Each row below holds a small network's activations on one input, seen along a few directions.
In each table, some parts of the input vary, and every possible input appears once, in random order.
Descriptions start from the smaller parts, as in this example, which fits no table here: one of 5 places around a ring, together with either a single point or one of 9 places around a ring or (one of 3 separate values, together with one of 4 places along a line).
Shared parts are said once, and a part with two or three values counts as separate values.

Other details of the inputs shift rows strongly along three fixed directions, in all tables alike. That doesn't count.

Table:
r1: [ -7  -2  -8   0  -2   3  15 -17   0 -11  -8  -2   4]
r2: [-38  37   4 -30  82  16   5  55 -18  51  -7  49  20]
r3: [  5   0 -11   4   9   7   7 -15   3 -15  -2  -2  -7]
r4: [ -4  -8  -8   4   7   2   8 -17  -3 -14   0   0  -3]
r5: [ -4  12  28  38 -47  36   9  32  -8  35  67  -9  -2]
r6: [ 29 -18  25  -2 -12 -29 -27  28   6  30 -36 -13 -24]
r7: [ -4  -2  -1 -16  -4  10  -1  -9  -2 -14  -2  -7   7]
r8: [ -6  12  19  40 -45  26   8  27  -4  40  72  -5  -4]
r9: [ -2  -1  -2 -10   0   0  -4 -10   0 -15   4  -6  14]
r10: [-39  45   5 -27  79  12   2  53 -20  51 -10  44  27]
r11: [ -2  -4 -14   3   4   1  11  -7   3 -18  -2  -1  -3]
r12: [ 27 -13  21   1 -12 -37 -28  23  10  33 -33 -12 -21]
r13: [  0  -6 -10 -13   0   3  -6  -5  -5 -14   6  -7   9]
r14: [ 19 -22  25   4 -14 -41 -30  18   7  33 -34  -3 -17]
r15: [  1  -5  -9   4   3  -4  13 -18  -2 -15   1   9  -1]
r16: [ -6   2  -3  -9  -5   4  -4 -17   5 -11  -1   0  11]
r17: [  1  16  11  52 -40  32  23  26   0  38  61  -4 -13]
r18: [ 18 -17  31   5 -15 -39 -30  18   7  31 -38  -5 -12]
r19: [  8   2 -13 -13   2   8  -8  -3   0 -14   4 -10   6]
r20: [ -1   0 -10 -10   1   0  -6  -4   5 -18   7  -5   4]
r21: [  7   2 -10  -7   2   6  -9 -10   9 -14   3   0   7]
r22: [  9   3 -12   4   5   0  11 -17   4 -15  -1   7  -5]
r23: [ -2 -10 -12   2   4   0  12 -12  -2 -13  -1   0   3]
r24: [  2  -4  -7 -14   1   9  -5   1   1 -21   4  -6   1]
r25: [ -3  -2 -10   4   7   3   7 -12   2 -19  -1  -1  -9]
r26: [ 13 -13  28  -2 -18 -40 -24  16   6  36 -39 -11 -17]
r27: [  0  -1 -12 -12   0   4  -8   0  -1 -19   5  -8   3]
r28: [ -4  -3  -2   5   6   3   8 -17  -3 -16  -3  -2   2]
r29: [ -8   0  -4   2   2   4  11 -22  -1 -12  -6  -2  -2]
r30: [ -5   1  -6 -15  -5   5  -4 -10  -4 -12   0  -9  10]
r31: [  0   0  -3   5   2  -3  13 -19  -3 -17  -3   7   4]
r32: [  0   0  -9  -6   0   2  -9  -7   8 -18   5   1   5]
r33: [ -3  -5  -6   3   2   2  12 -12  -2 -15  -5  -3   8]
r34: [  1   1 -11   4   3  -3  11 -14   3 -20   0   8  -7]
r35: [ -4   3  -5   2  -2  -2  15 -23  -1 -13  -5   7   0]
Description of these inputs: one of 5 places along a line, together with either one of 3 separate values or one of 4 places along a line.
- The inputs of r14 and r32 match in every part but the place on the line of 5. If r13 is changed in the same way as r14 into r32, which row does it become? => r27
- Which other rows does r3 become when the choice among 3 separate values takes its other values? List them by row number. => r17, r22
- List by row number the other rows that have the place on the line of 5 in common with r30. => r1, r7, r16, r26, r29, r35

Table:
r36: [  0 -10 -21   0  17 -12  13   4  -6 -11  -2   5  -4]
r37: [-13   1  -3 -13   2  -1   0 -20   0   3 -10  -1  24]
r38: [ -1 -11  -1 -16  13   0 -17  10  -1 -18   5   7   9]
r39: [ 13   7  -7  -9   5  -4   1 -10   6  -8  -5  14  17]
r40: [ 33 -20  35  33 -22 -39 -20  12   4  32 -18  -2 -31]
r41: [-40  54   2  40  10  45  39  68 -14  75  73  27 -14]
r42: [ 35 -10  23   8 -34 -24 -16  32   6  35 -27 -25 -35]
r43: [-60  55  17   9  67   2  31  62 -17  95  -5  67  10]
r44: [ 23  -8  26  17 -31 -32 -34  19  14  39 -22 -25 -24]
r45: [ -2   8   2 -12  -2   1  11 -17   0  -4 -17   6  17]
r46: [-16  -9   0 -27   3   1  -2   3 -15 -11  -4  -6   9]
r47: [ -9  -5  11  24 -66  29   6 -23  -5 -30  66 -26   7]
r48: [-15  -9 -12  -3  10  -7  22  -3 -13  -8 -14  -3  -3]
r49: [-11  10  -7 -24   0  -3 -15  -9  10  -9   0   9   5]
r50: [ -7   2 -11 -29   7   3 -12   8  -2 -13   1  -5  -3]
r51: [ 28 -20  25  18 -35 -41 -30  15  13  45 -16 -10  -9]
r52: [ -1 -10  -8 -24  10  -5 -12  10  -9 -15   8   2   8]
r53: [ 15 -11  17  28 -36 -44 -10  12  19  38 -27  -5 -39]
r54: [ -5  -8  -1  -8  13   5  15 -12 -16  -5 -13  -1  -3]
r55: [ -4  -2 -17   6  10 -18  10 -13   7  -8  -3  20   4]
r56: [-16 -10   7 -19   6   6  -7   2  -8 -14  -6  -1  10]
r57: [ -1   2 -12 -13  14  12 -12   2   9  -6  -7 -11   5]
r58: [ 16  -3  -4  -7  15   7  -1   6   2 -15  -6   4   9]
r59: [ -2  -1 -12  10  17 -17   7  -6   2 -15  -3  13   1]
r60: [  2  -4  10  43 -56  34  24 -39  -6 -25  58 -21  -4]
r61: [ -8  -5  -1  48 -59  22  31 -30  -2 -28  56 -23  -4]
r62: [ 25  -7  -9  26 -58  36  19 -10  -4 -27  68 -27   3]
r63: [  3   1  -6  -3  19  12   1  -8   5 -10 -10   4 -14]
r64: [  9 -30  31  32 -29 -34  -1  22   1  32 -32 -15 -33]
r65: [  7  18 -10 -15   1   4   0 -12  13  -6 -12   6   5]
r66: [  4   2 -13 -11  17   7   6  -7  -3  -7  -7  -1 -15]
r67: [  5 -10  -9  -8  18   4 -12   4   2  -8   0  -3  16]
r68: [ -1 -11 -13   8  20  -7   8   3   2 -15  -4  10  -3]
r69: [ -1   8   7  -7   6   3   8 -10  -5 -11 -16  -1  14]
r70: [  2  11  -4  -1  17   3  -1 -17   5 -10  -8   6 -11]
r71: [ -5  -9   6   0  16  10  11 -13  -9  -8 -15   3  -2]
r72: [  0   3 -20 -21  12   7  -7   3   1  -2  -5 -15   4]
r73: [ 10  -9 -10  -5  20  -1   6  -5  -9  -9  -1   7  -4]
r74: [-10  -9   0 -10  12  10  -2  -3  -5  -4 -12 -11  17]
r75: [ 10   8  -7 -12  11  15  -1   4   8 -13 -13  -4  -2]
r76: [  4   1  -8  -5  16  -5 -14  -5   2  -8   2   0  20]
r77: [ -4  -1  -4 -19   3 -11 -15  -7   4 -11   7  17  16]
r78: [-11   2   1  -8   9   1  -4 -12  -4  -4 -10  -8  21]
r79: [ -8   1   3  -3   7  -1  13 -29  -4  -2 -14  13   5]
r80: [ -4  12 -15 -16   5   1 -11 -15  13   1  -6  -1  12]
r81: [ 10 -10  -2   2  23   5   1  -6  -1 -12  -4  11  -3]
r82: [  7   0  -6   0  13  -7   3 -22   3  -6  -2  22   4]
r83: [ -9  11  -3 -19   7  -2 -18  -1   5 -16   1   2   1]
r84: [ -8   0  -4 -21   9   8 -17   7   5 -16  -1  -1  -2]
r85: [  1  11  -9  -5  10   1   2 -24  10  -4  -9  14  -7]
r86: [-19   0   5 -22  -3  -5  -5 -14  -3  -8  -5   8  17]
r87: [ 16 -27  29  10 -35 -29 -17  24  -7  44 -26 -33 -16]
r88: [ -9  10 -15   4  14  -8   6  -7   8 -13  -9   5 -11]
r89: [  2  -5 -15  42 -54  34  22 -16  11 -30  60 -25 -19]
r90: [  2  -1  -2 -17   5   7  13   0 -13  -7 -16  -8   9]
r91: [ -3   0   0 -14  11 -10 -18   1  -1 -18   7  10  12]
r92: [ 14   7  -2  -4  13  -3  -2  -3   2 -15  -5   7  13]
r93: [  6  -8 -16 -15  16  -1  -7   5  -5  -4   2  -8  15]
r94: [ 33  -1  31  18 -33 -28 -22  22  13  32 -28 -17 -30]
r95: [-32  49  31  37   3  61  34  64 -20  73  62  25  10]
- What do these inputs look like to the network? => one of 3 separate values, together with one of 4 places along a line, together with one of 5 places along a line
- The inputs of r49 and r84 match in every part but the place on the line of 4. If r65 is changed in the same way as r49 into r84, which row does it become? => r75
- The inputs of r40 and r73 match in every part but the place on the line of 4. If r83 is changed in the same way as r40 into r73, which row does it become? => r50
- Which other rows does r65 become when the choice among 3 separate values takes its other values? List them by row number. => r39, r45
- Which other rows does r46 become when the place on the line of 4 takes its other values? List them by row number. => r47, r56, r86
- Which other rows does r64 become when the place on the line of 5 takes its other values? List them by row number. => r56, r71, r74, r95
